A small network was shown many inputs. Here are its activations along a few directions, one row for each input.
In each table, some parts of the input vary, and every possible input appears once, in random order.
Descriptions start from the smaller parts, as in this example, which fits no table here: one of 5 places around a ring, together with either a single point or (one of 2 separate values, together with one of 4 places along a line) or one of 11 places around a ring.
Shared parts are said once, and a part with two or three values counts as separate values.
In the rows, 128 means zero.

Other details of the inputs shift rows strongly along three fixed directions, in all tables alike. That doesn't count.

Table:
r1: [175 122 114 130 212 116 100 145  97  95 178 138  82  79]
r2: [196 134 102 136 216 126 117 112  79  94 169 144 106  77]
r3: [175 170 159 134 118 117 116 122 123  41 153 130  71 142]
r4: [142  90 145  78 119 185 104 148 153 167 129 116 121 116]
r5: [151  94 140 117  59 187 153 101 136 147  96 140 148 151]
r6: [ 45 107 104 154 165  86 127 155 156 169 113 159 160 103]
r7: [132 165 123 142 120  92 137 107 103 106 120 105 131 145]
r8: [180 122 112  90 145 198 128 103  97 131 129 107 130 112]
r9: [161 162 148 154  85 112 156  94 112 118 127 107 133 158]
r10: [193 137 183 151 100  97 146 106 125 135 165 116 105 142]
r11: [126  95  77 116 165 183 135 115 113 157 118 151 161  95]
r12: [135 180 163 146 102 101 131 131 139  86 139 110 105 170]
r13: [ 96 136 109 188 173  41 139 131 116 132 144 152 143 111]
r14: [163 134 121 129 223 126  97 156 118  78 191 142  78  82]
r15: [170 173 152 130 108 100 126 115 103  77 134  98  92 152]
r16: [106 125  92 112 173 136 119 143 111 149 131 117 140 108]
r17: [142 123 114  58 144 217 108 137 132 113 123 109 118 125]
r18: [136  97 134 108 128 163 112 146 144 125 127 135 114 113]
r19: [118 112  82  57 176 202 107 146 119 142 113 114 135 100]
r20: [ 28 137  93 160 107  75 161 126 137 185  87 131 205 148]
r21: [108 126 147 116  43 141 140 123 142 147  93 107 149 170]
r22: [129  98 120 111 196 164 102 160 139 123 163 146 108  88]
r23: [ 30 139 122 185 162  50 137 153 164 147 126 166 159 123]
r24: [170 133 173 155  90  95 127 126 126  91 140 128  87 146]
r25: [ 56 140  67 140 161  98 133 128 114 128  95 153 164 109]
r26: [151 120 175 119  72 129 121 126 143 148 129 108 113 152]
r27: [ 90 153 121 126  98 119 136 132 140 130  99 112 145 154]
r28: [ 83 120 107  87  39 195 135 113 149 120  49 132 155 161]
r29: [174  78 146 114 134 153 114 128 134 148 150 137 102 108]
r30: [175 158 181 139 104  94 119 138 131  95 154 104  85 149]
r31: [ 75  75  76 137 198 130 144 132 132 207 125 173 183  81]
r32: [ 82  85 132  73  96 217 117 148 174 187 102 123 162 140]
r33: [162 159 152 143  89  99 137 109 112 104 135  99 113 159]
r34: [ 62 166 122 173 181  49 134 158 141 131 149 134 151 128]
r35: [ 88 168 117 200 111  32 153 110 119 106 114 143 147 151]
r36: [145  67 140  93 116 184 109 138 146 159 123 137 113 111]
r37: [134 154 156 164  67  93 168 102 124 139 119 118 151 167]
r38: [138 131 142 120  72 152 126 125 140  96 107 127 106 150]
r39: [128 122 112 108  55 166 138  94 124 111  77 129 146 155]
r40: [171 112 140 127 198 101 109 141 113 156 187 121 102  88]
Each input here is: one of 2 separate values, together with one of 4 places along a line, together with one of 5 places along a line.
Changing only the place on the line of 4 turns r24 into r1. The same change can be made to r13. Which row results?
Answer: r35
Changing only the place on the line of 4 turns r2 into r31. The same change can be made to r8. Which row results?
Answer: r10
Change only the place on the line of 5 in r26. List by row number the other rows that result.
Answer: r4, r10, r32, r40
A walk changes only the place on the line of 4. It starts at r23 and steps to r22. List the rest of the walk in order.
Answer: r14, r3
Change only the choice among 2 separate values in r24. List by row number the other rows that result.
Answer: r21
Change only the choice among 2 separate values in r12. List by row number the other rows that result.
Answer: r14
